lilo: [123 121 121 139 129 124 121 128]
gomor: [106 185 106 155  66  40 135 140]
Dizas: [122 145  80  62 145 148 144 128]
Pagom: [134  97 129 140 138 145  90 137]
sedos: [ 95 155  90 182  90 165  81  90]
refu: [103 144 107 148 128 147 108  98]
[144 107 148 128]
refu
again sedos: 
[90]
[122 145  80  62 145 148 144 128]
Dizas
shift +1: [122]
[123]
again Dizas: 
[145]
again lilo: 
[121]

Sep: [128 127 128 140 215 166 128]
tivi: [129 128 201 128 151 218 149]
darem: [128 136 208 177 130 128 128]
dapig: [201 129 128 129 130 173 201]
pef: [130 127 127 133 196 188 130]
rotuz: [141 129 126 130 164 215 141]
ripug: [201 129 128 129 130 183 201]
Bota: [127 201 183 131 215 128 166]
[201 129 128 129 130 183 201]
ripug
[130 127 127 133 196 188 130]
pef
rev: [149 218 151 128]
tivi
rev: [128 166 215]
Sep
shift -1: [129 128]
[128 127]
[130 127 127 133]
pef

Sez: [124 161  77 123  86  97 158 103]
mobub: [212 119 107 104 141 168 124 129]
velag: [ 40 124 150 149 129  99 104 128]
modob: [208 140 101 140 112 144 140 122]
dide: [101 140 124  99 165 129  50 158]
again modob: 
[140]
rev: [140 144]
modob
shift +1: [212 119 107 104]
[213 120 108 105]

tob: [122  93 123 185 158 122 140 122 109 140  99  67 148 104 105 165 108 199
  83 160 116 158  82  92]
pimob: [ 80 140 160 108 102 156 127 147  52 105 105 178 120 116 141 142  87 111
  70 123  82 126 152  95]
rog: [ 95 120 125 136 138 111 114 131 119 131 102  92 147 133 144 142 147 162
 107 138 159 136 120 114]
tazab: [102 106 151 133 135 148 120  76  88  84  97 132  98 106 111 125 104 143
  57 141 124 134 133 153]
zudor: [103 120 106 149 149 126 139 167 107 165 114  57 152 133 136 172 133 206
 106 169 162 146  91 120]
Kuzaz: [115 123 149 123 112 142 141 116 107 137 122 139 112 128 124 130 107 143
  82 118 131 128 130 136]
Nari: [100 131 160 129 145 108  77 163 117 114  95 114 113 130 142 112 142 117
 122 140 177 130 102 134]
zaba: [122 137 147 122 107 136 133 140 115 133 127 139 111 130 128 117 120 107
 119 123 120 132 119 125]
Lafa: [ 73 121 178 207 136 124 126  52  83  77 121 141 166 104 115 112  87 171
  43 173  54 140  72 104]
ditu: [127 106 112 125 127 143  57 124 127  79 159 121  89 113 132  87 160  71
 126 127 121 100 119 125]
[ 98 106 111 125 104 143  57]
tazab
shift +1: [167]
[168]
rev: [115 140 133 136 107 122 147 137]
zaba
[122 137 147 122 107 136 133 140 115 133 127 139 111 130 128 117 120 107
 119 123 120 132 119 125]
zaba
rev: [152 126  82 123  70 111]
pimob
shift +1: [156]
[157]
[ 80 140 160 108 102 156 127 147  52 105 105 178 120 116 141 142  87 111
  70 123  82 126 152  95]
pimob

sanu: [112 143 125 165  93 116 137 150 143]
vako: [120 161  89 131 113 143 139 127 141]
gezo: [167  96  62 167 104 167 119  33 167]
peku: [133  94  78  92 186 159  96 123 110]
Puses: [148 156 185 146 162  89  90 149 141]
tiku: [149 168 143 159 207  57 102 146  99]
[149 168 143 159 207  57 102 146  99]
tiku
[112 143 125 165  93 116 137 150 143]
sanu
[112 143 125 165  93 116 137 150]
sanu
[133  94  78  92 186 159  96 123 110]
peku
[137 150]
sanu
again gezo: 
[167]

nol: [ 95 164 138 128 163 154 144 167 171  39 140  97 152 100 128 161]
reku: [178 126 133  69  70 103 107 136 144 151 117 180 127 208  92 187]
mim: [ 74 139 127 196 189 159 151 128 128  83 128  74 136  51 143  85]
rovo: [158  93 118  88  96 103 114  88  83 128  88 156 103  88 190  90]
rev: [151 144 136 107]
reku
again nol: 
[128]
[178 126 133  69  70 103 107 136 144 151 117 180 127 208  92 187]
reku
shift +1: [39]
[40]
[158  93 118  88  96 103 114  88  83 128  88 156 103  88 190  90]
rovo

roren: [158 158 119 128 134 118  43 134  56 117]
Nik: [ 98 100  68 145  71 209  88  94  67 163]
gil: [ 98 100  68 145  71 209  88 116 111  98]
koze: [154 172 134 123 162 158 158 120 128 187]
shift -1: [98]
[97]
[158 158 119 128 134 118  43 134  56 117]
roren
shift +1: [162 158 158]
[163 159 159]
[134 118  43]
roren
[ 98 100  68 145  71 209  88 116 111  98]
gil
[158 158 120 128 187]
koze
again koze: 
[158]

Pefeg: [117 125 126 116 182 163 120 139 134 123 125 149 137 145 143 130 183 117
 133 158]
vibi: [166 125 123 103  37 181 125 152 130 118 122 116 100 132  97 114 109 123
 123 147]
bol: [117 160  85 150  80 126 122 120 132 136 138 132 123 105 122 134 108 155
 132  95]
kesin: [135 159 100  91  95  80 125 123 156 183 116 131 117 126 126 136 137 151
 137 160]
Lef: [123 122 147 114 158 147 112 122 142 123 137 131 117 137 101 139 153 151
 149  87]
ropor: [125 147 138 112 143 177 112 140 130 122 122 124  75 145 128 101  52 165
 132 144]
[135 159 100  91  95  80 125 123 156 183 116 131 117 126 126 136 137 151
 137 160]
kesin
rev: [149 151 153 139]
Lef
rev: [126 126 117]
kesin
rev: [158 133 117 183 130 143 145 137 149 125]
Pefeg

zerup: [158 149  74 124 135 126  32 109  66 153 154 174  95  72  35 136 168 112
 142 104]
suvu: [132 148  88 130 112 104  77 105  88 144 145 163 128  82 103 142 164 116
 149 126]
Ruguk: [130 143 115 100 119  95 116 115 112 136 141 150 117  75 105 121 149 115
 124 125]
roke: [112 125 126 122 142 109 140  87 151 156 125 173 133  64 128 122 112 115
 125 161]
[112 125 126 122 142 109 140  87 151 156 125 173 133  64 128 122 112 115
 125 161]
roke
rev: [150 141 136 112 115]
Ruguk

vovad: [103 165  94 104  88 155 150 167 162 125 162 123 153 127  98 117  92 164
 109  99 130 155 163 156 125 148 114 122 113  95 157 115  88 164 141]
Mome: [168 131 168 166 201  69  84  62  59  91  86 174  98 167 168 101 203  55
 191 163  77  86  47 113 114 130 173 169 125 203  49 130 202  50  60]
rezem: [117 109 100 101 139 141  84 107 128 101 126 140 158 169 100  93 153 121
 164 155 114 140 114 143  80 149 116 166 147 145  96  81 143  95 109]
lipil: [147 152  95 117 134 125 113 141 203  59  98 101 174 168  91  86 167 119
 186 129  66 162 114 195  89 201 165 196 105 162  89  88 143 113  72]
Dob: [133 145 119 131 131 132 137 141 128 121 146 137 137 138 124 122 130 131
 144 114 117 124 128 148 129 148 134 133 113 131 131 123 126 131 119]
Dibav: [143 170 148 161 120 122 188 168 129 158 150 122 106  94 155 164 101 145
 105  80 135 110 147 134 184 126 145  89  90 111 172 175 107 169 142]
mes: [115 160 109 118 103 147 151 161 152 129 156 127 145 127 112 125 104 155
 117 105 130 145 154 151 133 145 123 123 115 107 153 125 102 158 139]
Tuga: [141 137 141 142 135 125 141 136 130 133 136 135 125 126 141 137 132 128
 131 128 130 127 131 132 143 132 141 128 126 134 135 143 134 136 132]
rev: [127 130 128 131 128 132]
Tuga
rev: [203 101 168 167  98 174  86  91  59]
Mome
rev: [129 168]
Dibav
[188 168 129]
Dibav
rev: [119 167  86  91 168]
lipil
shift -1: [133 145 123 123]
[132 144 122 122]
[ 86 167 119]
lipil

pafu: [135 135 112 132 131 135 133 124 124 124 122 145 138 117 121 142 126 130
 139 150 153 133 114 129 138 126 143 118 129  96 131 115 130 125 135 115
 141 117 134 127 121 116 116 107 135 129 138 137 119 129 129 117 105 117]
kolip: [127 126 114 139 128 129 133 119 127 122 128 141 137 116 125 138 146 136
 135 137 144 131 126 122 136 124 141 119 129 105 122 120 132 133 136 131
 132 140 133 131 122 106 113 114 136 128 136 129 120 121 131 124 133 141]
Serip: [138 124 133 112 136 125 133 119 127 122 128 141 137 116 125 138 146 136
 135 137 144 131 126 122 136 124 141 119 129 105 122 120 132 133 136 127
 132 106 141 133 125 131 125 122 125 122 129 122 133 122 128 117 115 119]
gobif: [126 118 131 117 136 133 143 139 145 134 119 137 116 155 120 123 121 131
 127 116 128 123 139 123 126 131 113 142 130 133 145 127 131 122 120 129
 122 134 118 129 122  96 126 115 117 135 139 142 130 126 128 121 127 141]
laz: [117 142 128 137 137 139 134 126 126 131 130 119 132 125 123 131 109 118
 135 127 125 127 128 118 131 122 127 126 132 133 130 135 118 118 127 118
 111 137 138 115 134 135 122 119 126 129 125 135 131 128 131 132 123 124]
Bip: [129 124 122 111 112 122 119 135 140 138 124 134 112 136 125 131 133 130
 126 121 128 127 135 146 127 137 124 129 120 140 124 129 141 115 123 127
 134 144 113 127 119 115 133 129 124 137 136 124 140 136 110 131 133 132]
Danup: [147 131 126 122 131 133 135 132 140 127 124 148 124 123 122 135 127 129
 134 139 138 124 123 129 131 131 139 131 126 113 130 126 139 119 130 112
 130 131 118 128 118 107 103 109 131 131 135 132 127 130 117 117 111 124]
ripi: [145 119 117 122 121 119 110 130 108 133 119 110 138 140 129 126 119 128
 128 133 140 137 119 147 128 130 117 118 125 128 131 113 117 128 122 143
 158 134 141 126 127 128 138 132 141 135 142 137 109 133 143 138 139 133]
zona: [157 131 130 123 119 132 126 125 111 122 122 126 141 134 128 126 114 127
 134 139 149 138 119 152 132 128 122 115 130 116 138 110 114 121 123 137
 156 131 142 127 124 129 106 121 133 131 143 141 113 135 141 131 121 120]
Bilos: [136 115 138 130 126 140 150 126 133 126 128 137 118 149 127 122 127 132
 120 114 126 133 142 127 132 126 111 132 138 129 153 122 121 138 129 140
 117 112 119 135 131 123 145 136 105 128 126 139 136 125 135 123 127 131]
Sotut: [114 118 136 125 117 115 100 130 116 152 123 111 117 130 125 146 124 122
 121 132 125 140 120 137 136 134 129 116 118 136 124 126 132 134 137 123
 132 133 116 117 132 131 135 147 137 141 129 129 128 136 120 141 146 135]
Levo: [143 127  42 126 106 132 135 119 128 121 133 144 128 126 130 127 147 136
 129 121 136 132 141 147 133 130 128 119 129 127 126 122 132 123 128 138
 132 118 129 136 121 139 131 134 108 125 128 116 151 130 117 125 128 116]
[138 124 134 112 136 125]
Bip
[114 118 136 125 117 115 100 130 116 152 123 111 117 130 125 146 124 122
 121 132 125 140 120 137 136 134 129 116 118 136 124 126 132 134 137 123
 132 133 116 117 132 131 135 147 137 141 129 129 128 136 120 141 146 135]
Sotut
[127 126 114 139 128 129 133 119 127 122 128 141 137 116 125 138 146 136
 135 137 144 131 126 122 136 124 141 119 129 105 122 120 132 133 136 131
 132 140 133 131 122 106 113 114 136 128 136 129 120 121 131 124 133 141]
kolip
rev: [108 130 110 119 121 122 117 119 145]
ripi

Fot: [ 94 151  86 131]
luko: [214 165 195  78]
tos: [101 139 121 189]
Mez: [133 125 104 151]
Tav: [168 155 211  70]
kofiv: [167  94 150 121]
tela: [ 54  49  42 102]
Feros: [ 82  64  76 102]
baze: [147  79  85  76]
[165 195  78]
luko
[ 94 151]
Fot
rev: [150  94]
kofiv

Zol: [119  37 125 170 128 109 160  91 114 162 145 167 121  92 125  87 143 196
 110 117 127 129  95 156 108 170  73 146]
Gaz: [117 160 102 108 137 134 142 227 135 135 102 175 144 135 197 109 117 147
  53 151  75 140 142 119 121  69 139  98]
ret: [160 196 136 104  91 138 142 219 154 164 141 164 138  76 148 107 155 148
 120  98  94 158 120 100 116  74 136 113]
Vez: [ 82 111  98 136 196 156 151 144 160 107 136 111 115 143 190  91  81  73
  96 124 103  86 169 145  81 102 147 107]
shift -1: [100]
[99]
[119  37 125 170 128 109 160  91 114 162 145 167 121  92 125  87 143 196
 110 117 127 129  95 156 108 170  73 146]
Zol
[117 160 102 108 137 134 142 227 135 135 102 175 144 135 197 109 117 147
  53 151  75 140 142 119 121  69 139  98]
Gaz

